Each row below holds a small network's activations on one input, seen along a few directions.
In each table, some parts of the input vary, and every possible input appears once, in random order.
A made-up example of a description, with smaller parts first: values(3) and (point or ring(11) or (line(6) and ring(8))).
Shared parts are said once, and a part with two or three values counts as separate values.
In the rows, 128 means zero.

Other details of the inputs vary at random and push rows far along two fixed directions, the same in every table; ignore that.

Rows:
row 1: [ 49 129 197 129 111 108  97 181 134 204 108]
row 2: [ 79 132 185 133 116 126 119 178 166 138  98]
row 3: [121 135  98 127 138  86 110  93 139 120 116]
row 4: [159 119  86 123 140 137 103  86  73 121 142]
row 5: [180 112 140 121 108 166 181 153  56 160 132]
row 6: [ 55 106 185 125 129 156 112 197 187 204 133]
row 7: [165 127 167 138 116 163 149 149  58 126 123]
row 8: [ 87 158 116 115 167 105 104 104 244 155 104]
row 9: [163 133 103 122 119 117 152  89 115  67 127]
row 10: [ 51 130 196 148 107 117 111 193 141 160 100]
row 11: [ 73 138 114 131 169 103 111 119 251 126 108]
row 12: [182 114 129 127 120 200 154 169  28 129 140]
row 13: [135 144  41 114 158  96 136  53 208  78 127]
row 14: [102 119 193 140 120 175 110 191 106 147 123]
row 15: [115 165 102 141 173  78  88  50 215 121 111]
row 16: [148  99 131 115  84 155 188 154  76 124 150]
row 17: [208 120  45 129 130 127 162  67 137  94 136]
row 18: [198 114 149 109 104 125 133 188  40 122 194]
row 19: [ 62 115 156 127 107 100 125 153 117 138 127]
row 20: [180 132  94 137 106 124 158  80  54  63 154]
row 21: [176 147  60 138 166 125  85  41 142  89 134]
Each input here is: point or (line(4) and line(5)).
- Which other rows does row 10 become when the line(5) part takes its other values? List them by row number. => row 2, row 3, row 11, row 17

Rows:
row 22: [ 65 142 120 124 156  95  72  98 220 135 100]
row 23: [157 143  75 126 147 126 142  72 168  96 127]
row 24: [107 115 154 139 116 135 124 156  93 134 118]
row 25: [127 132 101 128 133 100 111  98 152  98 135]
row 26: [112 112 155 124 120 149 142 156 119 160 123]
row 27: [ 58 133 192 132 106 121 127 180 143 161 109]
row 28: [134 137  86 108 148 106 123  82 194 110 136]
row 29: [130 122 160 134 116 151 146 158 119 152 125]
row 30: [183 131  71 111 148 113 134  61 155  95 143]
row 31: [133 120 153 122  96 133 145 154  64 124 141]
row 32: [159 134 110 142 133 120 134 101 106  92 119]
row 33: [ 98 124 165 123 126 141 120 184 137 161 118]
row 34: [ 77 149 133 134 149  86  90  99 230 144 106]
row 35: [155 145 115 130 157 134 111  93 104 101 146]
row 36: [141 136  87 117 164 101 122  82 194 126 127]
row 37: [104 123 158 138 122 117 121 171 108 139 121]
row 38: [147 123 148 129 118 148 158 144 106 137 124]
row 39: [188 118 110 122 117 152 174 136  48 119 146]
row 40: [170 124 101 119 132 130 133 100 132 117 145]
row 41: [107 127 165 130 106 129 110 160 111 144 135]
row 42: [147 117 153 130  98 135 134 149  65 132 142]
row 43: [ 95 129 137 125 148 112 111 139 198 165 124]
row 44: [125 135 100 126 148  91  98  87 176  95 127]
row 45: [123 127 141 126 102 130 134 144  90 117 139]
row 46: [178 120  88 122 126 136 145 106 109  92 150]
row 47: [172 121 117 138 111 152 138 118  39 120 138]
row 48: [172 116  78 130 136 145 148  93 105 101 137]
row 49: [147 122 139 123 114 150 132 149 106 136 144]
row 50: [ 51 117 177 138 110 126 111 182 138 161 114]
row 51: [ 79 119 155 126 115 151 135 168 142 160 122]
row 52: [118 129 164 141  95 146 151 166  71 129 125]
row 53: [135 131 111 134 136 130 138 117 159 114 124]
row 54: [195 121 112 132 121 160 156 137  49 126 148]
row 55: [106 126 156 134 129 138 134 160 156 137 113]
row 56: [118 121 163 123 105 121 129 152  99 137 134]
row 57: [157 139  81 130 151  93 112  69 149 114 133]
row 58: [ 83 112 164 131 126 146 125 176 147 158 115]
row 59: [134 127 135 133 107 133 146 152  64 126 138]
row 60: [ 79 128 139 119 145 132 100 137 195 152 107]
row 61: [169 136 104 133 138 143 138 101 130 117 130]
row 62: [116 128 155 131 118 127 117 163  93 138 120]
row 63: [123 127 146 128 121 113 131 142 105 143 129]
row 64: [ 45 132 190 121 115 111  82 180 176 157 111]
row 65: [171 115 122 132 110 143 153 115  38 117 135]
row 66: [ 59 119 187 135 111 126 107 175 140 181 114]
row 67: [149 121 129 127 112 154 161 161  75 133 142]
row 68: [ 70 146 123 138 148  85  95 106 229 124 106]
row 69: [ 70 127 187 126 113 141 140 188 159 169 113]
row 70: [ 53 137 194 122 152 145  94 182 191 175 129]
row 71: [152 131  66 115 155 122 136  60 164 108 129]
row 72: [131 116 142 122 120 139 133 157 125 123 136]
row 73: [176 136  95 135 133 121 126  96  85 112 141]
row 74: [127 117 153 120  97 157 153 176  89 134 145]
row 75: [ 89 123 152 134 107 137 130 154 103 142 123]
row 76: [178 126  63 124 156 129 130  54 148 110 133]
row 77: [ 86 148 124 123 160 110  96 109 245 134 100]
row 78: [119 128 168 136 109 128 141 150  98 139 118]
row 79: [165 130 142 144 105 149 144 137  51 121 131]
row 80: [148 131  86 125 162 112 123  98 172 111 127]
row 81: [185 128  92 113 132 140 131  98 110  93 139]
row 82: [171 124 118 128 110 131 159 130  37 114 142]
row 83: [148 137  74 133 150  93 117  79 144  95 133]
row 84: [133 134  77 125 161 103 119  92 197 114 131]
row 85: [164 117 116 130 106 145 157 117  36 112 136]
row 86: [130 135  85 125 160 123 106  77 194 129 125]
row 87: [154 149  87 132 150 107 110  65 152  88 111]
- Describe the family of inputs behind these rows. => values(2) and (point or (values(4) and ring(8)))
- Changing only the values(2) part turns row 47 into row 86. The same change can be made to row 68. Which row results? => row 53
- Changing only the values(2) part turns row 37 into row 80. The same change can be made to row 57. Which row results? => row 43
- Which other rows does row 87 become when the values(4) part takes its other values? List them by row number. => row 22, row 62, row 64
- Which other rows does row 54 become when the values(4) part takes its other values? List them by row number. => row 49, row 61, row 86
- Which other rows does row 26 become when the ring(8) part takes its other values? List them by row number. => row 48, row 51, row 58, row 60, row 71, row 76, row 86
- Start at row 41 and move only the ring(8) part, one step at a time. The first step leads to row 42. Which rows follow, in order? => row 56, row 31, row 45, row 25, row 44, row 64

Rows:
row 88: [ 59 118 166 117  87  77 137 196 207 122 124]
row 89: [170 135 154 155 114 147 128 119  33  91 114]
row 90: [225 116  69 128 160 169 152  99 120 101 150]
row 91: [170 118 175  94 104 173 154 188  73 167 146]
row 92: [113 104 183 128  36 194 196 198  20 127 129]
row 93: [119 131  74 121 152 108  95  65 131 105 133]
row 94: [  8 171 188 138 144  64  62 158 239 148 108]
row 95: [162 155  18 122 208 129 109  32 251 102 108]
row 96: [199 121  54 127 129 112 217  66  89  92 130]
row 97: [117 102 170 133 103 123 119 191  26 124 134]
row 98: [213 132  47 117 180 150 134  40 153  92 169]
row 99: [ 88 119 184 142  98 133 102 180  82 201 140]
row 100: [ 23 141 183 142 151  85  58 132 241 192  79]
- Describe the family of inputs behind these rows. => values(3) or line(4) or ring(6)
- List by row number the other inputs of the same sort as row 100. => row 89, row 93, row 94, row 97, row 99

Rows:
row 101: [100 123 149 130 119 135 137 155 159 146 107]
row 102: [192 125  66 118 132 123 160  88  96  87 153]
row 103: [133 118 122 132 101 142 130 124  69  92 133]
row 104: [111 114 156 123 103 143 158 183  98 144 137]
row 105: [159 105 146 125  92 157 166 170  61 129 138]
row 106: [118 115 158 133 102 159 172 185  76 143 122]
row 107: [165 116 137 136 127 159 139 144  66 127 136]
row 108: [ 79 138 145 132 141 121 118 126 209 151 108]
row 109: [131 131 119 141 115 103 118 115  94 113 128]
row 110: [122 136 112 134 163 124 105 101 180 130 113]
row 111: [179 135  57 119 160 120 117  48 141 107 140]
row 112: [124 114 164 126 108 154 130 178  70 168 141]
row 113: [ 91 132 140 125 152 112  88 139 196 153 127]
row 114: [183 136  69 126 148 124 144  52 144  91 136]
row 115: [126 123 173 129 110 162 142 183  85 142 131]
row 116: [147 130 130 128 117 114 129 115  65 107 131]
row 117: [107 145 115 131 142  81  95  92 156 110 125]
row 118: [104 135 159 131 129 146 125 161 142 142 115]
row 119: [143 131 132 132 118 110 128 108  86 109 121]
row 120: [134 143  95 143 136  93 111  80 135 100 122]
row 121: [181 137  68 121 149 118 138  55 151  94 142]
row 122: [ 83 127 135 117 131 101 107 142 213 146 122]
row 123: [102 128 155 123 121 126 127 154 156 153 135]
row 124: [113 138 103 129 159 124 106  88 184 143 110]
row 125: [224 126  92 125 123 159 160 103  38  84 155]
row 126: [106 123 154 128 137 134 109 156 146 152 129]
row 127: [115 115 163 130 114 159 133 166  87 166 127]
row 128: [ 82 125 137 122 132 112 116 137 211 144 111]
row 129: [108 132 160 121 124 134 117 171 139 144 136]
row 130: [ 88 122 145 124 122 126 143 159 155 143 123]
row 131: [118 151 113 135 140  92 102  89 161 108 114]
- Describe the family of inputs behind these rows. => point or ring(6) or (line(4) and line(6))
- What sort of input is row 120? => ring(6)
- Start at row 116 and move only the ring(6) part, one step at a time. The first step leads to row 117. Which rows follow, in order? => row 109, row 120, row 131, row 119

Rows:
row 132: [153 122 113 129 100 131 169 124  86  93 129]
row 133: [ 86 125 142 111 154 124  96 148 216 178 134]
row 134: [219 123  72 121 151 156 148  91  93 102 152]
row 135: [105 126 111 111 128  89 115 119 180 124 145]
row 136: [ 98 115 175 123  88 132 144 204  95 141 142]
row 137: [140 117 148 119 111 149 156 177 107 137 147]
row 138: [ 64 123 156 128 100 113 149 163 150 145 112]
row 139: [108 120 169 125 133 149  99 168 111 179 140]
row 140: [ 93 130 168 128 128 112  84 153 122 164 133]
row 141: [135 115 178 135  82 139 138 194  18 129 143]
row 142: [107 141  92 117 143  86 116  90 215  93 125]
row 143: [130 132 103 138 118  99 136  89 105 103 114]
row 144: [108 116 168 128  98 158 168 187 122 146 121]
row 145: [193 130  92 135 117 117 140  87  54  64 138]
row 146: [123 131 174 141 115 143 117 163  68 131 122]
row 147: [124 140  93 115 156 108 126  94 229 108 127]
row 148: [122 123 120 125 120 133 165 130 148 133 121]
row 149: [110 137 135 144 128 118 119 109 111 135 107]
row 150: [148 116 173 140 115 181 136 177  44 144 130]
row 151: [ 84 137 171 142 120 126 107 146 127 145 102]
row 152: [116 135 100 121 139  73  88  87 165 113 140]
row 153: [119 136  86 124 166 123 128  77 218 138 108]
row 154: [212 132  80 129 155 151 123  76  73 101 148]
row 155: [113 115 171 133 114 174 153 184 116 163 115]
row 156: [181 137  73 138 124 107 140  60  86  65 124]
row 157: [ 81 126 139 108 139 106 113 151 220 162 141]
row 158: [181 120 116 126 136 168 154 131  98 119 135]
row 159: [118 139  96 136 162 125 111  73 175 138 105]
row 160: [ 71 139 150 136 151 132  92 127 204 161  97]
row 161: [198 143  77 132 150 116 109  62  83  83 143]
- Describe the family of inputs behind these rows. => line(5) and ring(6)
- Changing only the line(5) part turns row 136 into row 132. The same change can be made to row 154. Which row results? => row 160
- Start at row 153 and move only the ring(6) part, one step at a time. The first step leads to row 148. Which rows follow, in order? => row 138, row 143, row 149, row 159
- Start at row 135 and move only the ring(6) part, one step at a time. The first step leads to row 157. Which rows follow, in order? => row 133, row 139, row 140, row 152
